A small network was shown many inputs. Here are its activations along a few directions, one row for each input.
Each table varies a few parts of the input and shows all the possible inputs, shuffled.
Descriptions start from the smaller parts, as in this example, which fits no table here: line(6) and (point or ring(9) or (values(3) and ring(5))).
Shared parts are said once, and a part with two or three values counts as separate values.

Other details of the inputs shift rows strongly along two fixed directions, in all tables alike. That doesn't count.

Rows:
r1: 108	-125	2	198	361	58	-36	-92	-247	-93	-304	317	-121	-501	-46	211
r2: -173	-23	215	-59	121	-36	-172	71	-25	-44	-69	22	138	-1	-87	35
r3: -72	-40	-312	-250	-165	274	83	-123	293	-99	500	-228	-51	355	168	-321
r4: 87	123	-463	-42	-193	156	55	-169	39	-18	75	70	-241	-156	-32	-224
r5: 94	-73	308	265	148	-125	49	67	-143	54	-358	14	18	-389	2	471
r6: -11	-275	159	152	453	-64	-34	-67	-180	-107	-399	285	-25	-527	-25	286
r7: 147	261	-388	53	-489	42	203	10	49	83	243	-84	-218	109	21	-148
r8: 96	287	481	114	-93	-189	-30	356	-1	110	21	-231	203	195	-78	329
r9: -7	57	-263	-234	-525	-171	400	16	293	61	357	-370	15	621	149	-444
r10: 19	60	-146	52	204	164	-343	-49	-232	-27	-114	422	44	-273	-127	-32
r11: 41	-2	99	-4	-255	-205	242	23	156	97	73	-341	21	264	97	45
r12: -28	-406	-184	39	340	236	147	-333	-129	-216	24	90	-180	-366	230	214
r13: 56	523	418	85	-418	-202	129	351	47	246	216	-461	286	447	4	233
r14: -171	-214	-327	-307	102	175	-305	-224	133	-100	55	253	-83	93	-64	-506
r15: -193	-121	-721	-385	29	399	-343	-299	83	-135	233	371	-318	5	-185	-946
r16: -135	-382	267	-48	515	-100	-366	-26	-143	-73	-382	370	259	-187	-25	194
r17: 91	155	330	252	-21	-265	316	220	-24	121	-100	-240	21	53	79	334
r18: 51	197	524	119	-117	-148	5	268	31	141	-72	-260	231	258	-82	268
Description of these inputs: values(2) and (point or line(8)).
Question: The inputs of r15 and r17 match in every part but the values(2) part. If r13 is changed in the same way as r15 into r17, which row does it become?
Answer: r4

Rows:
r19: 44	-79	-449	-180	-142	350	40	-265	150	-117	202	51	-453	-74	-92	-696
r20: -50	-160	2	66	622	412	-584	-172	-275	-192	-296	523	-39	-610	-240	141
r21: 53	-125	-36	142	6	30	287	-72	23	-22	198	-239	22	-18	344	532
r22: 126	357	-463	-78	-523	279	239	-149	190	10	411	-126	-333	176	2	-380
r23: -61	-49	-73	-141	47	228	-100	-76	47	-6	100	35	-144	-24	-105	-392
r24: 129	16	-91	205	177	161	-9	-42	-188	-32	-148	222	-131	-466	-35	258
r25: 48	502	393	65	-489	-240	99	411	139	194	300	-457	304	652	18	245
r26: -5	-28	394	210	604	49	-459	64	-328	-82	-357	295	209	-426	-154	539
r27: 7	278	-367	-293	-781	-145	484	42	434	51	505	-473	-170	675	28	-713
r28: -146	-103	179	29	352	18	-219	27	-87	-34	-186	113	-28	-209	-87	13
r29: 40	303	282	45	-61	-78	-139	239	-21	76	133	-134	220	210	-61	206
r30: -39	86	-474	-225	-124	424	-322	-120	56	-101	336	118	-177	73	-169	-584
r31: -133	-188	129	-47	308	-118	-189	26	-83	-18	-240	171	66	-87	-95	-2
r32: 63	50	191	-21	-143	-206	-167	135	-12	148	-60	-23	346	294	24	190
r33: 112	117	-5	166	-229	-237	199	63	-64	166	-103	-98	115	21	96	282
r34: 153	26	346	370	122	-297	81	183	-283	133	-351	-10	168	-296	80	733
r35: -88	388	525	1	-439	-368	332	417	215	204	177	-555	205	636	57	135
r36: -153	-284	126	-29	295	-129	-202	-23	-69	-6	-351	242	150	-114	-60	9
r37: 48	-259	-264	147	509	179	-250	-249	-382	-171	-428	700	-163	-830	-71	216
r38: -58	-272	-665	-227	260	507	-127	-424	-3	-238	-11	500	-502	-456	-131	-784
r39: -1	-254	441	255	446	-150	-17	55	-256	-84	-540	261	40	-524	-17	454
r40: 54	162	-64	-106	-342	-73	-84	60	118	131	207	-121	234	489	-8	-198
r41: 85	176	-736	-142	-368	238	119	-264	107	-38	353	177	-312	13	-21	-606
r42: -55	107	418	76	17	34	10	119	16	74	-15	-217	-7	64	-67	117
r43: -181	-454	104	-81	464	106	-58	-151	36	-165	12	-41	69	-73	198	264
r44: -132	-76	181	-10	328	-33	-186	31	-65	-31	-162	162	23	-189	-106	-7
r45: 23	-65	588	214	206	-86	6	229	-76	42	131	-402	408	262	279	868
r46: 36	-110	199	15	-101	-355	232	35	41	71	-267	-102	140	94	52	115
r47: 147	233	60	214	-98	-88	169	142	-85	80	8	-118	-23	-134	55	342
r48: 36	-44	-789	-212	-344	89	36	-339	93	6	77	228	-190	25	68	-535
r49: 43	91	279	122	3	-146	237	166	20	26	-61	-219	-60	-23	18	132
r50: 26	338	-287	-220	-782	-85	474	99	406	62	602	-521	-231	629	47	-725
r51: -135	-254	-211	-279	55	-77	-158	-153	63	-19	-145	248	37	85	-32	-368
r52: 4	-38	223	63	-108	-317	275	106	51	73	-200	-164	113	127	32	102
r53: 110	290	668	208	-156	-373	-25	462	-40	225	17	-388	469	397	0	623
r54: -146	-678	-755	-322	408	496	-23	-611	111	-412	152	361	-374	-368	153	-524
Question: What is each input in this table made of?
Answer: line(4) and (point or line(8))
Question: List by row number the other rows that have the line(4) part in common with r42.
Answer: r23, r28, r31, r35, r36, r43, r44, r51
Question: A walk changes only the line(8) part. It starts at r46 and steps to r52. List the rest of the walk in order.
Answer: r27, r39, r50, r49, r38, r19
Question: List by row number the other rows that have the line(4) part in common with r25.
Answer: r20, r26, r29, r30, r32, r40, r45, r53
